Here are a small network's activations along a few directions, averaged over the inputs that share one value of a field.
Values that are neighbours, or in one group, have similar rows; names and order tell nothing.
In the rows, zero is written as 500.
Random noise pushes rows far along 9 fixed directions. That doesn't count. These rows show it; they differ only by the noise:
[631 593 707 392 649 210 349 761 507 598 544 304 599 488 434 614 433 479
 553]
[597 691 597 526 697 606 333 611 339 660 426 439 637 655 565 323 210 224
 505]
[479 396 595 705 333 338 641 415 569 730 568 681 631 527 677 478 387 461
 489]
[543 510 411 591 459 705 484 455 363 522 490 697 349 611 468 560 417 416
 569]
[313 432 548 549 813 270 714 692 686 199 689 358 382 411 545 676 513 591
 486]
[393 367 592 548 426 643 650 349 662 853 475 762 551 369 767 356 343 518
 637]
[657 497 478 736 449 243 468 590 390 412 675 639 392 656 348 764 489 455
 446]
[487 460 332 760 265 577 554 290 399 437 539 621 598 717 522 453 564 384
 432]
[464 491 540 765 526 331 602 451 565 379 626 546 610 581 554 534 435 446
 398]
[565 378 389 522 600 636 393 410 697 598 649 739 379 325 435 483 644 629
 689]
[803 699 741 382 268 666 158 328 458 620 264 509 704 477 267 618 464 579
 638]


Values of K:
k14: [435 447 276 475 763 517 332 471 605 695 684 660 600 383 539 189 609 442
 622]
k13: [477 500 643 358 748 509 580 608 555 618 368 370 553 327 649 331 330 535
 555]
k15: [361 524 545 510 312 465 601 293 552 551 497 850 473 419 495 640 472 581
 569]
k1: [270 391 516 288 496 408 672 600 538 481 469 275 565 431 609 531 635 572
 630]
k23: [210 532 375 409 679 689 487 297 674 314 562 647 595 378 582 445 545 495
 517]
k8: [439 567 507 458 206 486 600 403 288 630 350 646 491 599 573 555 363 435
 460]
k12: [523 428 631 399 468 251 443 588 682 746 595 554 582 389 579 548 498 537
 461]
k10: [576 690 707 595  86 257 392 248 516 532 427 460 958 606 444 505 501 451
 285]
k24: [447 465 587 423 503 801 555 404 615 754 396 551 512 380 659 341 381 532
 636]
k19: [838 506 524 327 223 509 178 514 457 764 473 593 423 422 214 681 686 635
 611]
k3: [338 405 443 442 600 797 590 359 659 422 444 619 418 379 659 433 459 553
 500]
k20: [447 462 428 219 299 298 398 714 386 833 570 387 584 616 574 530 640 400
 519]
k9: [594 156 240 736  71 424 622 397 419 656 562 393 562 645 559 366 868 532
 520]
k22: [524 326 647 628 391 427 770 385 803 513 516 484 468 250 542 425 584 782
 553]
k17: [214 615 563 498 338 397 559 346 587 601 535 784 574 451 536 583 432 535
 504]
k16: [566 516 440 728 532 146 381 444 477 475 693 734 656 549 476 501 465 406
 302]
k2: [650 637 697 384 490 450 317 636 357 638 420 580 460 524 429 730 279 448
 531]
k4: [653 519 554 610 653 419 438 558 575 476 543 353 571 475 486 283 483 479
 333]
k7: [738 604 550 507 680 361 273 605 523 656 578 577 439 416 374 405 459 508
 507]
k18: [382 392 604 463 454 522 781 582 588 410 412 138 499 448 597 455 569 596
 494]
k6: [552 444 309 400 348 261 331 597 406 795 628 540 499 549 485 369 712 457
 449]
k21: [547 608 407 331 446 299 218 517 363 454 549 449 716 645 378 587 622 370
 404]
k5: [475 443 311 511 468 761 368 301 593 694 559 647 617 522 613 154 550 375
 432]
k11: [450 590 315 532 779 540 374 497 437 464 568 562 514 548 524 241 452 336
 387]
A value of K combines one of 3 hidden first parts with one of 8 second parts; all combinations occur once.
Q: k20 and k2 share the first part; k20 and k12 share the second. Which value has the first part of k12 and the second part of k2?
A: k3
Q: k8 and k10 share the first part; k8 and k11 share the second. Which value has the first part of k11 and the second part of k10?
A: k4
Q: k7 and k23 share the first part; k7 and k17 share the second. Which value has the first part of k17 and the second part of k23?
A: k1
Q: k14 and k18 share the first part; k14 and k13 share the second. Which value has the first part of k13 and the second part of k18?
A: k19

Values of P:
p16: [663 393 603 592 208 619 529 342 514 694 302 406 665 476 518 342 579 626
 633]
p17: [396 413 429 473 107 304 669 441 308 516 434 420 647 631 565 547 622 463
 420]
p14: [647 541 651 743 468 139 517 482 485 556 502 490 759 553 521 382 350 394
 294]
p20: [298 447 469 319 621 352 530 732 491 731 575 567 386 466 700 515 382 382
 489]
p6: [460 417 495 625 417 424 741 405 643 447 459 372 574 458 588 367 544 568
 362]
p21: [581 413 453 692 346 474 532 344 461 604 485 559 560 509 539 385 581 542
 479]
p19: [353 475 397 443 471 418 580 597 454 422 585 343 523 616 514 584 641 466
 533]
p7: [415 606 630 578 390 477 582 466 420 476 450 685 470 594 560 662 264 423
 353]
p1: [403 497 455 604 567 502 573 442 656 476 639 711 410 403 520 478 528 552
 501]
p18: [490 329 554 426 550 563 621 598 584 666 487 515 252 375 622 551 428 598
 576]
p24: [591 539 592 660 352 294 479 489 540 552 621 544 639 550 474 493 499 452
 352]
p5: [468 524 614 483 548 224 534 710 464 624 572 390 633 600 651 538 374 343
 446]
p23: [710 617 678 709 331 462 579 387 342 383 293 497 527 616 447 506 327 497
 360]
p22: [522 477 508 647 665 354 617 625 548 535 541 291 524 489 635 230 450 449
 459]
p2: [502 371 359 390 541 614 538 560 438 497 384 145 648 538 570 227 671 481
 559]
p9: [530 525 541 371 485 729 408 364 563 580 459 772 447 397 490 629 413 552
 608]
p10: [340 543 378 284 375 492 501 521 395 416 449 473 501 576 492 553 588 509
 455]
p4: [295 481 317 581 651 471 691 682 361 290 630 508 191 632 479 659 444 436
 493]
p11: [358 444 504 465 443 429 648 550 417 373 457 462 380 547 508 690 505 534
 546]
p15: [473 454 429 474 401 617 495 451 511 533 591 559 420 548 461 515 581 494
 535]
p3: [646 507 590 617 542 716 422 362 559 454 390 501 588 447 547 361 418 522
 438]
p12: [697 376 496 456 488 649 453 550 491 578 418 508 302 403 384 588 583 641
 695]
p8: [658 521 452 564 635 503 324 564 382 671 515 513 621 605 522 339 399 297
 493]
p13: [516 353 619 500 446 337 754 692 545 388 554 355 286 449 461 791 560 659
 540]
A value of P combines one of 3 hidden first parts with one of 8 second parts; all combinations occur once.
Q: p11 and p23 share the first part; p11 and p16 share the second. Which value has the first part of p16 and the second part of p23?
A: p22
Q: p4 and p19 share the first part; p4 and p21 share the second. Which value has the first part of p21 and the second part of p19?
A: p12
Q: p1 and p15 share the first part; p1 and p6 share the second. Which value has the first part of p6 and the second part of p15?
A: p18
Q: p7 and p5 share the first part; p7 and p20 share the second. Which value has the first part of p20 and the second part of p5?
A: p9
